A small network was shown many inputs. Here are its activations along a few directions, one row for each input.
Each table varies a few parts of the input and shows all the possible inputs, shuffled.
Descriptions start from the smaller parts, as in this example, which fits no table here: line(6) and (point or ring(11) or (values(3) and ring(8))).
Shared parts are said once, and a part with two or three values counts as separate values.

Other details of the inputs shift rows strongly along two fixed directions, in all tables alike. That doesn't count.

A family of inputs:
x1: 19; -31; -19; -41; -29; 17; -42; -38; -16; 5; 11; 23
x2: -10; 7; 9; 0; 9; 1; 14; -9; -5; 13; -13; 7
x3: -13; 2; 1; 6; 6; 1; -2; 9; 8; 3; -1; 10
x4: 2; 10; 11; -8; 10; 5; 3; 2; 6; -4; -1; 5
x5: 4; 6; 4; 7; 0; -6; -1; 15; -8; 7; -1; -8
x6: -2; -8; 6; -2; 17; 0; 9; 3; 6; 0; 0; -4
x7: 0; 6; 4; 5; 3; 0; -4; 14; -6; 7; -2; -11
x8: -8; 3; -2; 7; 2; -4; 2; 15; 2; 3; -1; 12
x9: 0; -7; 5; 5; 19; 2; 8; -2; 4; 0; 4; -4
x10: -28; 44; -78; 2; -75; 10; 52; -58; 66; -32; 15; -61
x11: 1; 5; 8; 3; 0; -9; -1; 13; -2; 8; -2; -7
x12: 8; 13; 9; 1; 9; 0; 8; 0; 4; -5; 4; 7
x13: -7; 3; 0; 14; 5; -3; 1; 5; 4; 3; 4; 13
x14: -9; -3; 8; 12; -1; 2; -4; 9; 7; 1; -10; 3
x15: 3; -34; -18; -43; -37; 14; -32; -50; -38; 21; 7; 21
x16: -8; 1; 8; 21; 2; 3; -1; 6; 7; 0; -7; 0
x17: -34; 42; -71; -5; -83; -5; 54; -49; 48; -42; 16; -70
x18: 14; -34; -6; -39; -32; 3; -41; -43; -27; -4; 20; 18
x19: -28; 32; -77; 5; -73; 7; 54; -60; 64; -33; 14; -69
x20: 26; -42; -24; -33; -30; 10; -37; -37; -26; 3; 13; 17
x21: 2; -8; 5; -1; 14; -6; 12; 4; 4; -1; 2; -1
x22: -1; -2; 11; 8; -8; -4; 2; 15; -3; 3; -5; -5
x23: -6; -1; 1; -2; 8; -5; 10; 14; -2; 3; 6; 4
x24: 24; -47; -16; -37; -30; 7; -39; -44; -17; 5; 14; 22
x25: 10; 9; -5; -1; 11; 8; 1; 7; 3; -2; -9; 5
x26: -3; -2; 7; 20; -2; -2; -1; 5; 3; 1; -4; 6
x27: 1; -1; 14; 17; -4; -2; 2; 6; -1; 4; 1; -3
x28: -11; 3; 1; 13; 8; 3; -2; 4; 6; 4; 3; 10
x29: 1; 9; 5; 0; 10; 0; 0; 7; -9; -11; -4; -6
x30: 2; 5; 10; 11; 3; -7; -1; 4; 1; 8; 4; -5
x31: -1; -3; 15; 10; -5; -4; 3; 11; 1; 3; -4; -3
x32: -6; -2; 16; 8; -2; 2; -1; 10; 3; 4; -5; -6
x33: 0; 8; 12; 4; 13; -1; 0; -4; -1; -9; 0; -3
x34: -1; -1; 0; 16; -5; -1; -1; 16; -6; -1; -9; 3
x35: -5; -3; 8; 13; -4; -4; -1; 10; 5; 0; -8; 6
x36: 0; 3; 11; 3; 1; -9; -1; 8; 2; 8; 1; -5
x37: 6; 7; 3; -4; 11; 5; 1; 1; 14; -1; -8; 8
x38: 11; 8; -1; -3; 6; 0; 5; 6; 8; -2; -9; 9
x39: 4; 8; 12; 5; 10; -7; 4; -3; -2; -10; 2; 0
x40: -2; 7; 10; -4; 9; -3; 0; 5; -3; -10; -6; -5
x41: -8; 0; -4; 0; 12; 4; 7; 14; -6; 2; 6; -1
x42: 3; 11; 8; -9; 9; 5; 3; 8; 2; -4; -3; 3
x43: 12; -33; -20; -35; -32; 7; -53; -38; -33; 6; 17; 9
x44: 0; 7; 7; 2; 7; -14; -4; 2; 3; -1; -3; -3
x45: -7; 7; 9; 6; 12; 3; 12; -13; -8; 14; -9; 8
x46: 3; -7; 2; -1; 12; -6; 12; 9; 0; -1; 0; -3
x47: -3; 6; 13; -3; 10; -3; 0; 0; 1; -10; -4; -3
x48: -10; -1; 1; -3; 11; 1; 7; 13; 0; 3; 5; 1
x49: 7; -3; 0; -1; 12; 2; 4; 4; 8; -2; -12; -3
x50: 14; 10; -6; 1; 7; 2; 5; 8; 2; -3; -8; 8
x51: -2; 0; 7; 11; -4; 5; -1; 16; -7; 3; -6; -9
x52: -6; 10; -3; 2; 8; 5; 15; -1; -21; 15; -15; 3
x53: -3; 0; -3; 2; 9; -2; 10; 16; -8; 2; 7; 3
x54: -4; 6; 8; 1; 11; -8; -8; 2; 4; 0; -5; -5
x55: -9; -2; 5; 11; -2; 2; -4; 14; 2; 1; -12; 1
x56: -5; -2; 12; 7; -4; 2; -1; 14; -2; 4; -7; -8
x57: 10; -2; -5; 3; 13; 4; 4; 6; 2; -3; -11; -4
x58: 1; 7; 4; 1; 5; -14; -4; 7; -2; -1; -5; -4
x59: -3; -1; 15; 15; 0; 4; -1; 6; 1; 4; -1; -6
x60: 1; 2; 6; 14; -6; -1; 6; 18; -6; 1; -5; -9
x61: 5; 9; 4; 1; 6; -6; 4; 7; -11; -12; -3; -3
x62: 6; 10; 9; -7; 6; -1; 7; 3; 5; -5; 0; 7
x63: -4; 4; 12; 2; 4; -3; -4; 8; 4; 8; -1; -8
x64: -2; 7; 7; 7; 12; -6; -8; -4; 2; 0; -1; -6
x65: -9; 2; 1; 8; 3; -5; 2; 10; 6; 3; 1; 13
x66: -3; 7; 5; 0; 10; -8; -8; 7; 0; 0; -7; -7
x67: 13; -3; 3; 9; 13; -3; 7; -3; 9; -2; -5; 3
x68: 18; -47; -23; -36; -29; 9; -34; -36; -33; 5; 24; 14
x69: -3; 4; 9; 1; 2; -3; -5; 12; 0; 9; -3; -9
x70: 1; -6; -3; 1; 15; 3; 8; 9; -4; -2; 0; -8
x71: -3; 8; 11; 11; 7; -2; -2; 4; 5; 8; 2; -10
x72: 5; 12; 3; -5; 9; 8; 3; 9; -4; -5; -2; 2
x73: 4; 12; 10; -1; 12; 7; 3; -2; 5; -4; 3; 4
x74: -9; 0; 4; 5; 15; 3; 7; 4; 2; 3; 11; 2
x75: 13; 9; 3; 5; 11; 1; 5; -2; 10; -1; -3; 11
x76: 11; -49; -17; -41; -26; 12; -38; -38; -26; 6; 21; 12
x77: -6; -1; 0; 14; -2; 5; -4; 15; -4; 0; -10; 0
x78: 6; -4; 4; 0; 14; 1; 4; 0; 12; -2; -10; 0
x79: 4; -7; 5; 6; 15; -4; 11; -1; 2; 0; 6; -1
x80: -7; -2; 4; -1; 10; -5; 10; 9; 2; 2; 8; 6
x81: 0; -39; -22; -33; -36; 13; -48; -32; -24; 10; 20; 27
x82: -10; 4; -7; 9; 5; 5; -2; 15; -3; 2; -2; 7
x83: -5; -1; 3; 5; 11; -3; 10; 4; 0; 3; 13; 6
x84: -11; -2; 4; -3; 12; 1; 7; 8; 4; 3; 7; 2
x85: 3; 9; 0; 5; 7; -12; -4; 9; -8; -2; -4; -6
x86: 11; -3; -1; 0; 8; -4; 7; 5; 6; -2; -10; 1
x87: 11; 7; 3; -2; 9; -1; 5; 3; 12; -1; -7; 11
x88: 9; 13; 2; -4; 5; 2; 7; 9; -6; -6; 0; 4
x89: 7; 11; 6; -8; 4; -1; 7; 7; 0; -5; -1; 5
x90: -5; 4; -6; 10; 3; -2; 1; 17; -5; 2; 0; 11
x91: -5; -1; 4; 13; -5; -4; 2; 15; 2; 0; -11; 3
x92: 2; 8; 7; 9; 9; -13; -4; -2; 1; 0; 1; -3
Description of these inputs: line(4) and (point or (values(2) and ring(11))).
- The inputs of x64 and x54 match in every part but the line(4) part. If x83 is changed in the same way as x64 into x54, which row does it become? => x80
- The inputs of x7 and x63 match in every part but the line(4) part. If x52 is changed in the same way as x7 into x63, which row does it become? => x2
- The inputs of x9 and x6 match in every part but the line(4) part. If x39 is changed in the same way as x9 into x6, which row does it become? => x18
- Start at x41 and move only the line(4) part, one step at a time. The first step leads to x48. Which rows follow, in order? => x84, x74
- Which other rows does x40 become when the values(2) part takes its other values? List them by row number. => x17
- Which other rows does x90 become when the ring(11) part takes its other values? List them by row number. => x5, x20, x34, x50, x53, x60, x61, x68, x85, x88

A family of inputs:
x93: -3; -7; 14; 0; 8; 2; -10; -4; 0; 8; 1; 16
x94: 6; -3; 18; 6; -6; -8; -23; 8; -14; 2; -4; -6
x95: 3; -4; 14; -3; 18; 0; 3; 8; -14; 7; -4; 3
x96: -3; 22; -15; 0; -4; -1; 16; -8; 17; -12; -1; -19
x97: -10; 23; -28; -3; -24; -4; 25; -17; 23; -21; 11; -29
x98: -17; 15; -9; 12; -10; -2; 17; -12; 23; -4; 3; -11
x99: 5; -3; 10; 10; 8; 0; 2; 3; 14; 1; -5; 5
x100: -2; 1; -4; 9; 3; 0; 3; 19; -3; 3; -6; 8
x101: -3; 0; -3; 6; 2; 3; 4; 20; -2; 3; -7; 7
x102: 7; 7; 5; -1; 11; -7; 8; 7; -5; -2; 0; 0
x103: -5; 13; -6; 20; -3; -4; 21; -2; 30; -9; -3; -14
x104: 12; 3; 3; 5; 10; 1; 2; 3; 6; -4; -13; 3
x105: 6; 6; 6; -3; 10; -4; 8; 8; -4; -2; -1; 0
x106: 7; -15; 5; -11; 5; 2; -10; -8; -23; 8; 4; 8
x107: 2; -23; 1; -3; 2; 3; -17; 4; -13; 7; 10; 14
x108: -7; 9; 2; 8; 6; 3; 4; 8; -4; 7; -5; 11
x109: -9; 13; 8; 11; 12; 3; 9; 16; -1; 7; -10; 10
x110: 2; 9; -17; -1; -16; 5; 12; -13; 19; -10; -8; -13
x111: 6; 10; 5; -5; 15; 1; 1; 4; 3; -3; -6; 0
x112: -9; 2; 10; 9; 21; -6; 11; 14; -1; 5; -1; -5
x113: 12; -12; 5; -20; 4; 2; -19; -7; -13; -2; 9; 13
x114: 10; -43; 2; -21; -8; 9; -39; -8; -28; 13; 16; 27
x115: -9; -3; 7; 2; 13; -2; 6; 8; -2; 6; 1; -4
x116: -2; -18; -32; -26; -78; 5; -33; -50; -8; -7; 20; -25
- Describe the family of inputs behind these rows. => values(2) and (point or ring(11))
- Which other rows does x100 become when the values(2) part takes its other values? List them by row number. => x101
- Start at x101 and move only the ring(11) part, one step at a time. The first step leads to x114. Which rows follow, in order? => x115, x95, x105, x113, x111, x110, x99, x93, x109
- Which other rows does x103 become when the values(2) part takes its other values? List them by row number. => x99
